Here are a small network's activations along a few directions, averaged over the inputs that share one value of a field.
Related values have similar rows: they may be neighbours, one step apart, or belong to one group.

Other fields vary at random and push rows far along two fixed directions, the same in every table; ignore that.

Values of Pas:
d12: [ 13  -2   3   3 -14   6 -27   4  -8 -12  20  21  -2   7 -17   9  -8  35
  -1  -1  -8 -23  18]
d6: [-14   4  24  18  13  -7  24 -20  16  23  14  -4 -24 -21  24  -6  15  -7
  14   3   3  29  18]
d2: [-37  19  -6  -2 -35  22  17 -13 -65 -57  27  27  39  14   9 -43  40 -19
  -3   9 -34 -27 -18]
d8: [-12 -13  -5   7  21   2  17   7 -11  12 -26 -11 -21  27  31 -18  -7 -21
  13 -19  27  -1   2]
d14: [-21   5   4  -4 -10  22  39  -5 -71 -32   5  15  -8  37  14 -20  -3 -19
  34   9   6 -16 -33]
d13: [-19   9  15  -9   3  18  12  -5  18  -4  13  -7 -20  -4   8  21  -6   2
  -6  12   6  33   9]
d11: [ 35  25 -22 -58   0 -27 -49 -15  24   1 -24  -3  22   0   4  19 -43  32
 -19  30  41 -43 -20]
d9: [ -8  10  23   1   5  17  22   2 -15  -1  18   3 -21 -13  12 -20  25   0
  -4  24  -3  35  -1]
d3: [-20 -15   5  87 -34  24  29  24 -15  13   5  -3  -3  -5 -24 -32  43 -41
  14 -32 -67  55  26]
d4: [ 46 -20 -21  -5  36 -26   2   3  79  28 -43 -31  11 -20 -16  29 -15   0
 -16 -40  24  30  11]
d5: [  6  14 -35 -40  -2  -2 -20   4   2 -17  -8  -4  18 -15  -3   6 -21   5
  -5  12  16 -37  -8]
d7: [ 11  -3  -7   0   4 -18  -6  -9  13  25 -11 -12   9 -15  -2  14  15  -9
 -17 -31  16   4 -19]
d1: [ 20 -24   2  48  24 -24 -10  22  62  38 -20 -15 -15  -5 -27  23  13   8
  14 -28 -17  22  23]
d10: [  0 -10  19 -46 -11  -7 -50   1 -29 -16  30  22  17  13 -15  17 -47  37
 -17  52 -12 -60  -7]
Pas is arranged as 4 separate groups.
List the group mates of d9, in the order listed.
Answer: d6, d13
List the group mates of d4, in the order listed.
Answer: d2, d11, d5, d7
List the group mates of d12, in the order listed.
Answer: d3, d1, d10

Values of Nol:
h9: [-26  -6 -13  43 -22   5  35   5 -36 -24  14  15  25   1 -10 -33  43 -32
  19 -33 -45  21 -10]
h12: [ -7  12   6  -7   0  -8   8 -17  -5   4   2   0  -1   0   8   7  10  -2
   6   8  12   3 -13]
h13: [ -1 -14  -4  61   8   6  43  17   5  21 -21 -14 -28   3   6 -20  14 -35
  30 -51 -11  48   8]
h2: [-31   6  -4  29  -9   6  31   4 -11  -8  15   4  -6 -11  15 -20  24 -24
  12 -24 -18  45  -7]
h6: [-14  19 -13 -49 -26  -7 -33 -11 -55 -34  12  21  36  21  -5  -5 -13  15
 -13  38  -1 -65  -2]
h8: [ 18 -12  13 -12   8  -1 -26  -8  32  18   1  -5  -3  -3  -9  29 -16  22
 -21   2  14 -12  17]
h10: [ 23   7  -1 -17  23  -4  -2  -8  38   6 -18 -11  -8  -6  13   9  -5  12
 -10  -1  30   6  -1]
h4: [ 10  -1   7   8   5   3 -18   9  31   9  -5  -8 -10  -3 -13  17  -5  13
  -3  10  -9  -5  14]
h11: [ 11   5 -18 -19 -13   1 -21   6 -19 -10  -3   5  18   1 -14   0  -1   7
 -12   3   5 -25 -14]
h3: [ 12  -1  -2  -4  22  -4   5  -5  36  16  -9 -14 -11 -23  14   4  -4  -2
  -3 -10  20   7   4]
h7: [ 20 -11   4  -4  15 -14 -18   8  30  16   0  -1 -10  -8 -14  22 -17  25
  -1   5   6   5  15]
h1: [ -9  12   3 -40  -2   8  -2  -8 -16 -16   0  -3   8   7   3   7 -16   1
 -13  35   9 -17  -2]
h14: [ 32 -13  12  18   8  -7 -18   4  45  30  -6  -6 -13 -13  -7  12 -21  16
  -2  -4   0  15   7]
h5: [-39  -3  10  -5 -15  17  14   4 -75 -28  16  19   4  35  12 -28   9 -16
  13  21 -13 -26 -17]
Nol is arranged as 4 separate groups.
List the group mates of h8, in the order listed.
Answer: h4, h7, h14
List the group mates of h13, in the order listed.
Answer: h5
List the group mates of h9, in the order listed.
Answer: h6, h11

Values of Gegi:
f11: [ -2  -2  -5 -22  -9  -3  -9  -9 -25 -14   4   8  28  10  -8   3   9   2
 -16   0   3 -25 -16]
f8: [  3   8 -17  59  -6  -2  29  13  28   9 -10 -12   3 -34  -8 -27  47 -29
   9 -40 -36  55   6]
f5: [-20  23  -3 -56 -38   1 -30 -18 -91 -49  25  35  34  39  -3  -3 -20  19
  -3  49   1 -84 -30]
f6: [-39   9  12  -3 -13  -6  29 -17 -59 -15  29  19  10   4  15 -23  32 -16
   7   6 -10  12  -9]
f12: [ 34 -13  30  -9   7  -2 -40  -9  26  19   6   4 -15  10 -18  38 -28  45
 -13  16  11 -33  27]
f4: [  9   4   3 -19  16  -6   0 -11  21   7   4  -1 -10 -14  16   9  -7  13
  -1   3  30   8 -13]
f9: [ -2   2  14 -23  -7  -1 -38   0   0   4  16   4   2  -4 -10  17 -19  23
 -15  39  -7 -33  11]
f10: [-42  -2   0  56 -13  25  63   6 -36 -12   3   0 -10  10  13 -42  41 -52
  31 -28 -34  46   8]
f2: [  2 -13 -12  42   5  -8  14  31  26   7   0  -3  -6 -20 -18  -9  11  -7
  14 -26 -33  53  14]
f13: [-13  -9  -6  16  -1   2  11  12 -29  -9   2   9  -2  11  11 -27   4 -14
  17 -12  -9  -7 -14]
f7: [  9  -5 -20  17  -3  -7  -3   2  29   7 -13  -9  16 -13  -9   2   9  -9
 -10 -36  -7  13  12]
f14: [-14   4  -3 -17 -12  11   3   5 -47 -16  -3   6   3  25  -2  -9 -10  -8
  10  26   0 -26  -4]
f1: [ 27   1   2 -40  33   1 -21  -6  66  20 -32 -29 -17   2   5  44 -37  20
 -17  22  48 -13   7]
f3: [ 46  -5   5  -1  39  -6  -7   1  90  42 -32 -32 -35 -25  15  28 -32  14
 -13 -18  42  34   2]
Gegi is arranged as a line.
A walk along Gegi starts at f12 and steps to its neighbour f9. Put f11, f10, f2, f14 in the order it reaches them.
Answer: f2, f11, f14, f10
How many steps from neighbour to neighbour lead from f13 to f3, at the fewest?
Answer: 4
Which values are neighbours of f6? Give them in the order they are listed.
Answer: f4
